A small network was shown many inputs. Here are its activations along a few directions, one row for each input.
In each table, some parts of the input vary, and every possible input appears once, in random order.
Descriptions start from the smaller parts, as in this example, which fits no table here: one of 3 separate values, together with either a single point or one of 11 places along a line or (one of 6 places along a line, together with one of 8 places around a ring).
Shared parts are said once, and a part with two or three values counts as separate values.

Other details of the inputs shift rows strongly along two fixed directions, in all tables alike. That doesn't count.

Rows:
row 1: -2; 7; -9; 4; 3; 5; -1; 1; 0; -3; 4; -1; -2
row 2: 33; -27; 13; -5; 3; -7; 14; 21; -32; 24; -10; 0; 10
row 3: -1; 5; 3; 0; 5; -1; 4; 1; 8; -7; 12; -5; 9
row 4: -12; 3; 0; -2; -1; 1; 1; 7; 6; -3; 6; -6; 4
row 5: -5; 3; -9; 4; 3; 7; 0; -1; 1; -3; 6; 2; -1
row 6: -4; 4; -9; 5; 4; 7; 1; 1; -1; -3; 3; 0; -1
row 7: -1; 8; 2; 2; 6; -1; 4; 1; 9; -7; 11; -7; 9
row 8: -7; 5; -12; 3; 2; 8; -5; -1; 3; -3; 4; 2; 0
row 9: -11; 3; 10; 10; 7; 2; -3; -12; 2; 5; -8; 3; -11
row 10: -2; 6; -10; 5; 4; 7; -4; 3; 1; 2; 3; -1; -1
row 11: -3; 4; 1; 2; 3; 1; 5; -1; 4; -8; 10; -3; 8
row 12: -12; 2; 0; 11; 3; -8; -3; -12; 13; 3; -11; 7; -7
row 13: -3; 7; -11; 3; 3; 6; -5; 1; 1; -2; 2; -1; -1
row 14: -12; 5; -1; -3; -1; 3; -1; 8; 8; -7; 5; -8; 0
row 15: 0; 8; -2; 7; 0; 4; 1; -1; 5; -7; 10; -1; 1
row 16: 27; -24; 3; -6; 4; -1; 2; 26; -33; 29; -16; 4; 8
row 17: -12; 3; 8; 10; 7; 2; -1; -12; -1; 2; -11; 2; -10
row 18: -3; 6; -1; 2; 3; 1; 5; -2; 5; -11; 9; -5; 7
row 19: 29; -28; 8; -6; 4; -4; 16; 24; -38; 24; -15; 5; 6
row 20: 0; 3; -1; 6; 2; 3; 3; -1; 6; -6; 11; -3; 6
row 21: -8; 3; 4; 3; 3; 7; 6; -16; 11; 8; -17; 3; -5
row 22: -3; 6; -4; 6; 0; 5; 3; -2; 3; -10; 7; -1; 3
row 23: -1; 8; 1; 3; 2; -1; 3; -1; 7; -8; 12; -5; 6
row 24: -6; 8; 3; 2; 1; 5; 3; -16; 12; 6; -17; 0; -7
row 25: -5; 3; -10; 4; 3; 10; -7; 4; 1; 0; 1; 2; 4
row 26: -2; 5; 2; -1; 5; -1; 5; 1; 6; -10; 8; -6; 10
row 27: 22; -30; 15; -13; 3; -6; 12; 33; -30; 30; -13; -3; 6
row 28: 29; -30; 11; -6; 3; -6; 15; 19; -32; 20; -9; 1; 12
row 29: -2; 5; -5; 6; 2; 5; 2; 0; 4; -3; 8; 3; -1
row 30: -2; 6; 1; 3; 3; 0; 4; -2; 7; -7; 12; -4; 7
row 31: 24; -17; 8; -58; -58; -29; -37; -47; 4; -19; -3; 23; -29
row 32: -8; 5; 3; 2; 2; 6; 4; -17; 11; 4; -18; 2; -6
row 33: -3; 3; -5; 6; 3; 6; 4; 1; 1; -4; 6; 3; 0
row 34: -1; 9; -3; 7; 1; 5; 3; 0; 4; -8; 7; -2; 2
row 35: -9; 3; 0; 11; 4; -9; -1; -9; 9; 2; -16; 4; -7
row 36: -3; 7; -10; 5; 3; 8; -7; 6; 1; 0; -1; -1; 3
row 37: -10; 3; 1; 0; 0; 1; 1; 9; 6; 1; 7; -7; 4
row 38: -6; 8; 4; 3; 1; 5; 2; -18; 15; 6; -14; 1; -8
row 39: -2; 4; -3; 6; 1; 6; 4; -1; 3; -7; 8; 1; 3
row 40: -6; 6; -10; 4; 1; 9; -10; 2; 5; -1; 4; 2; 3
row 41: -11; 1; 1; -2; 2; 4; 1; 11; 6; -2; 4; -6; 1
row 42: 20; -23; 5; -50; -55; -42; -40; -40; -1; -24; -3; 27; -28
row 43: -11; 1; 0; 12; 5; -8; 1; -9; 8; 2; -17; 5; -5
row 44: -1; 3; -2; 5; 1; 3; 4; -1; 3; -9; 7; -4; 6
row 45: -3; 3; -8; 5; 4; 6; 0; 1; 1; 1; 6; 2; -1
row 46: -10; 7; 0; -2; -1; 2; -3; 9; 10; -3; 7; -8; -1
row 47: 22; -27; 22; -1; 9; -8; 10; 11; -38; 33; -30; 4; -6
row 48: 23; -30; 15; 2; 7; -18; 11; 14; -28; 36; -34; 9; -1
row 49: -5; 4; -11; 4; 3; 9; -6; 5; 0; -1; -1; 0; 4
row 50: -1; 6; -8; 6; 4; 5; -1; 2; 1; 1; 5; 0; -2
row 51: -2; 9; -6; 6; 1; 4; 1; -1; 5; -5; 8; 1; -2
row 52: -9; 5; 0; -2; 1; 2; 0; 12; 6; -2; 3; -9; 0
row 53: -7; 6; -12; 2; 2; 8; -5; -1; 2; -5; 2; 0; -1
row 54: -9; 5; 10; 11; 7; 1; -3; -12; 1; 5; -9; 1; -12
row 55: 0; 7; 1; 3; 3; -1; 5; 0; 3; -8; 8; -6; 7
row 56: -11; 8; -1; -1; -2; 0; -1; 7; 7; -5; 6; -9; 2
row 57: -2; 6; -3; 6; 0; 5; 2; -2; 6; -6; 11; 1; 2
row 58: 19; -20; 13; -53; -55; -34; -44; -45; -8; -26; 4; 24; -34
row 59: 0; 7; -2; 6; 1; 2; 3; -1; 5; -9; 8; -6; 5
row 60: -2; 9; -6; 7; 2; 5; 2; 1; 3; -6; 6; 0; -1
row 61: 28; -29; 16; -12; 7; -10; 17; 22; -31; 20; -9; -1; 16
row 62: -9; 5; 1; 0; 0; 0; 1; 9; 6; 1; 6; -8; 3
row 63: -4; 3; -10; 4; 4; 7; -4; 2; 2; 2; 4; 1; 0
row 64: -2; 9; 2; 1; 6; -1; 5; 1; 7; -10; 9; -8; 9
row 65: -11; 4; 0; -1; 0; 1; 2; 9; 4; -2; 3; -8; 4
Each input here is: one of 5 places around a ring, together with either one of 3 separate values or one of 10 places along a line.
- The inputs of row 9 and row 17 match in every part but the place on the ring of 5. If row 57 is changed in the same way as row 9 into row 17, which row does it become? => row 22
- A walk changes only the place on the ring of 5. It starts at row 64 and steps to row 7. List the rest of the walk in order. => row 3, row 61, row 26
- Which other rows does row 44 become when the place on the ring of 5 takes its other values? List them by row number. => row 2, row 20, row 28, row 59
- Which other rows does row 32 become when the choice among 3 separate values takes its other values? List them by row number. => row 17, row 43

Rows:
row 66: 13; -15; 14; 6; 22; 18; 23; 1; -18; 41; -34; 4; 3
row 67: -29; 27; 7; 43; 35; 39; 34; -2; 26; 16; -13; -15; 14
row 68: 10; -20; 19; 14; 24; -8; 20; 32; -33; 13; 3; -13; 19
row 69: -35; 32; 11; 14; -5; 14; -8; -34; 32; -25; 15; -7; -16
row 70: 9; -17; 5; 17; 19; -2; 22; 40; -38; 14; 2; -6; 12
row 71: -36; 30; 3; 14; 5; 16; -15; -40; 29; -18; 8; 0; -23
row 72: 4; -15; 5; -8; -17; -24; -23; -24; -19; -4; -17; 21; -32
row 73: 21; -11; -17; -18; -21; -21; -23; 2; -14; -11; 14; 20; 2
row 74: 6; -16; 22; -11; -25; -30; -12; -18; -11; -8; 0; 8; -15
row 75: -18; 40; 4; 1; -1; 15; 2; -29; 44; -26; 16; -12; -1
row 76: 20; -17; 4; -23; -19; -28; -12; -1; -5; -23; 13; 6; 13
row 77: 20; -20; -19; 26; 19; 5; 3; 37; -28; 27; -12; 12; 11
row 78: 30; -6; 9; -29; -23; -26; -1; -18; 7; -8; -3; 0; 4
row 79: 22; -8; -8; 2; 17; 27; 18; 29; -31; 33; -6; 0; 17
row 80: -27; 30; 3; 4; 3; 17; -9; -16; 24; -37; 35; -18; 1
row 81: 30; -12; -31; -19; -27; -2; -25; -4; -9; -3; 3; 16; -5
row 82: -32; 24; -11; 23; 6; -6; -14; -36; 42; -22; 1; 12; -8
row 83: -60; 26; -8; 1; -6; -6; -27; 6; 40; -19; 11; -16; -15
row 84: 5; -17; 14; -12; -16; -27; -20; -25; -13; -3; -6; 16; -23
row 85: 19; -13; 21; 17; 24; -19; 28; 23; -12; 22; -18; -4; 19
row 86: -24; 28; -2; 33; 42; 43; 31; 14; 21; 1; 9; -26; 30
row 87: 20; -15; -9; -20; -25; -23; -11; 5; -11; -22; 13; 13; 5
row 88: -7; -14; 7; -16; 10; 16; 12; 43; -7; 45; -32; -15; 9
row 89: 8; -22; 24; 14; 23; -12; 31; 29; -25; 19; 3; -9; 10
row 90: 15; -8; 25; -18; -18; -35; -9; -10; -9; -14; 9; 0; -12
row 91: -29; 34; -17; 10; -1; 26; -13; -44; 36; -17; -9; 9; -23
row 92: -20; 24; -12; 39; 42; 25; 33; 15; 26; 0; 5; -25; 38
row 93: 16; -7; 34; 8; 23; 4; 27; 20; -25; 27; -11; -16; 5
row 94: 14; -17; 13; -12; -26; -32; -9; -18; 1; -8; -8; 16; -3
row 95: 22; -19; 8; 4; 19; -2; 41; 22; -8; 25; -9; -9; 25
row 96: 16; -23; 14; 12; 22; -14; 34; 29; -13; 19; -5; -1; 22
row 97: -17; 34; -36; 10; -6; 39; -23; -15; 29; -22; 21; 3; -10
row 98: 16; -9; 4; -29; -26; -1; -12; 1; -23; -18; 20; 1; -10
row 99: 10; -14; -3; 18; 22; 0; 9; 36; -42; 25; 3; 1; 9
row 100: 0; -14; -8; -45; -33; -21; -21; 10; 13; 7; -16; -3; -2
row 101: 24; -11; -19; 8; 18; 10; 19; 29; -25; 32; -9; 1; 25
row 102: 18; -12; -11; -19; -21; -15; -14; -32; -2; 2; -29; 21; -17
row 103: -26; 33; -26; 16; -3; 32; -30; -13; 18; -26; 29; 0; -21
row 104: -21; 34; -21; 0; -7; 29; -2; -13; 31; -34; 28; -7; 3
row 105: 15; -13; 23; -32; -21; -10; -2; -9; -10; -13; 21; -2; -12
row 106: 16; -15; -15; -8; -23; -12; -34; 3; -25; -9; 14; 16; -20
row 107: 23; -15; -11; 6; 14; 7; 31; 32; -22; 20; -10; -6; 28
row 108: -11; -12; 12; -45; -30; -10; -29; 13; -3; 6; -5; -8; -21
row 109: 17; -5; -4; -27; -22; 2; -24; -2; -27; -7; 21; 8; -13
row 110: 23; -12; 13; -39; -25; -4; 5; -12; 1; -10; 13; 2; -2
row 111: -52; 25; -17; 0; -7; -9; -24; 6; 52; -18; 3; -8; -3
row 112: 11; -16; -5; -9; -18; -26; -20; -24; -7; -4; -25; 29; -20
row 113: -28; 23; -12; 49; 45; 24; 28; -8; 30; 21; -23; -7; 15
row 114: -40; 28; -1; 54; 47; 38; 18; -4; 8; 18; -22; -7; -13
row 115: 21; -13; 6; -22; -29; -20; -3; -26; 5; -2; -12; 9; 0
- Describe the family of inputs behind these rows. => one of 5 places around a ring, together with either a single point or one of 9 places along a line
- The inputs of row 107 and row 104 match in every part but the place on the ring of 5. If row 101 is changed in the same way as row 107 into row 104, which row does it become? => row 79
- The inputs of row 66 and row 113 match in every part but the place on the ring of 5. If row 86 is changed in the same way as row 66 into row 113, which row does it become? => row 92
- A walk changes only the place on the ring of 5. It starts at row 94 and steps to row 115. List the rest of the walk in order. => row 67, row 69, row 74
- Which other rows does row 95 become when the place on the ring of 5 takes its other values? List them by row number. => row 89, row 96, row 105, row 110

Rows:
row 116: -20; 15; -24; 27; 14; 7; -3; 6; 10; -21; 20; -2; -2
row 117: -45; 14; -17; 13; 5; -5; -12; 22; 26; -5; 2; -8; -2
row 118: 8; -12; 39; -22; -22; -24; -11; -21; -4; -6; -4; -1; -21
row 119: 41; -32; 32; -22; -7; -27; 12; 20; -35; 7; 4; -1; 14
row 120: 19; -35; 12; -13; -8; -18; -6; 9; -49; 26; -23; 16; -20
row 121: 41; -37; 9; -16; -13; -15; 19; 5; -28; 21; -15; 12; 13
row 122: -6; 5; 11; 18; 23; 31; 18; 14; -5; 32; -23; -11; -6
row 123: -2; 4; 25; 17; 30; 2; 31; 27; -9; 10; 16; -25; 22
row 124: 20; 5; -20; -28; -42; -10; -27; -30; 15; -21; 14; 16; -11
row 125: -23; 19; -14; 23; 11; 12; -5; 14; 6; -22; 28; -2; 3
row 126: 19; -36; 29; -32; -13; -44; 4; 27; -14; 22; -22; -7; 10
row 127: 9; -17; 25; -34; -30; -7; -6; -23; -6; -5; -9; 5; -20
row 128: -31; 31; -23; 17; 5; 16; -25; -33; 38; -21; 9; 9; -12
row 129: -4; -4; -14; 41; 24; 4; 15; 25; -15; 19; -3; 5; 9
row 130: 1; -1; 1; 25; 26; 11; 33; 4; -3; 15; -24; -1; 19
row 131: 5; -3; 12; 28; 33; -4; 32; 18; -3; 8; 1; -16; 21
row 132: -9; 29; -21; 19; 10; 19; 1; -14; 22; -6; -7; 1; 2
row 133: -31; 34; -5; -3; -4; 19; 4; -16; 36; -39; 41; -17; 6
row 134: 1; -2; 7; 15; 23; 20; 36; 24; -6; 8; 3; -11; 27
row 135: 8; 5; -9; -40; -36; -2; -37; -12; -3; -30; 37; 0; -9
row 136: 50; -31; -3; -25; -8; -3; 9; 20; -36; 21; -11; 4; 7
row 137: 42; -34; -5; -12; -14; -11; -7; 12; -38; 26; -13; 15; 6
row 138: -4; -6; 7; 22; 31; 13; 32; 1; 3; 23; -22; 3; 11
row 139: -29; 15; -15; 30; 17; 6; -8; -9; 15; -7; 2; 12; -13
row 140: 14; -13; -10; -10; -22; -23; -23; -10; -20; -13; -5; 22; -15
row 141: -12; 2; -1; 24; 29; 21; 9; 8; -14; 32; -23; -4; -1
row 142: -23; 43; -18; -3; -4; 27; -9; -10; 34; -31; 40; -16; 0
row 143: 1; 0; -6; -32; -35; -14; -33; -5; -10; -36; 41; 5; -17
row 144: 12; 4; 10; -20; -31; -37; -21; -41; 13; -35; 6; 11; -10
row 145: 18; -37; 22; -12; -9; -11; -6; 18; -48; 26; -21; 10; -24
row 146: -9; -3; -14; -43; -41; -20; -44; -5; 19; -16; 3; 3; -10
row 147: 40; -29; 5; -24; -7; -6; 0; 1; -27; 31; -27; 19; -7
row 148: -9; -6; 0; -50; -44; -26; -21; -14; 30; -24; 2; 1; -4
row 149: 5; 7; -4; -36; -36; -5; -29; -39; 8; -13; -1; 12; -28
row 150: -27; 22; 17; 19; 14; -6; 6; -26; 23; -7; -1; -10; -8
row 151: 5; 0; 12; 34; 24; -10; 28; 9; 2; 14; -3; -7; 20
row 152: -13; 2; -8; 4; 19; 11; 15; 39; 12; 33; -23; -16; 16
row 153: -3; -2; 21; 31; 37; -6; 26; 3; 2; 22; -18; -2; 9
row 154: -12; -2; 13; 18; 26; 16; 33; 0; -4; 26; -25; -7; 5
row 155: -20; 41; -21; 3; -5; 25; -11; -11; 37; -34; 33; -7; 3
row 156: -30; 21; 0; 18; 9; 27; -12; -10; 15; 0; -3; -7; -16
row 157: -15; 23; -23; 23; 10; 14; -12; -14; 15; -10; -4; 4; 2
row 158: 4; -6; -2; 19; 27; 15; 38; 16; -2; 9; -4; -11; 23
row 159: -13; 18; -26; 19; 13; 20; -6; -1; 15; -14; 15; -7; 7
row 160: 24; -12; -5; -31; -27; -4; -26; 3; -19; -13; 18; 8; 0
- The inputs of row 160 and row 125 match in every part but one. If row 128 is changed in the same way as row 160 into row 125, which row does it become? => row 139
- The inputs of row 130 and row 157 match in every part but one. If row 148 is changed in the same way as row 130 into row 157, which row does it become? => row 146
- Describe the family of inputs behind these rows. => one of 5 places along a line, together with either a single point or one of 8 places along a line
- List by row number the other rows that have the place on the line of 5 in common with row 123. => row 118, row 119, row 126, row 131, row 144, row 150, row 151, row 153
- Which other rows does row 137 become when the place on the line of 5 takes its other values? List them by row number. => row 121, row 124, row 129, row 151
- Which other rows does row 141 become when the place on the line of 5 takes its other values? List them by row number. => row 120, row 149, row 150, row 154
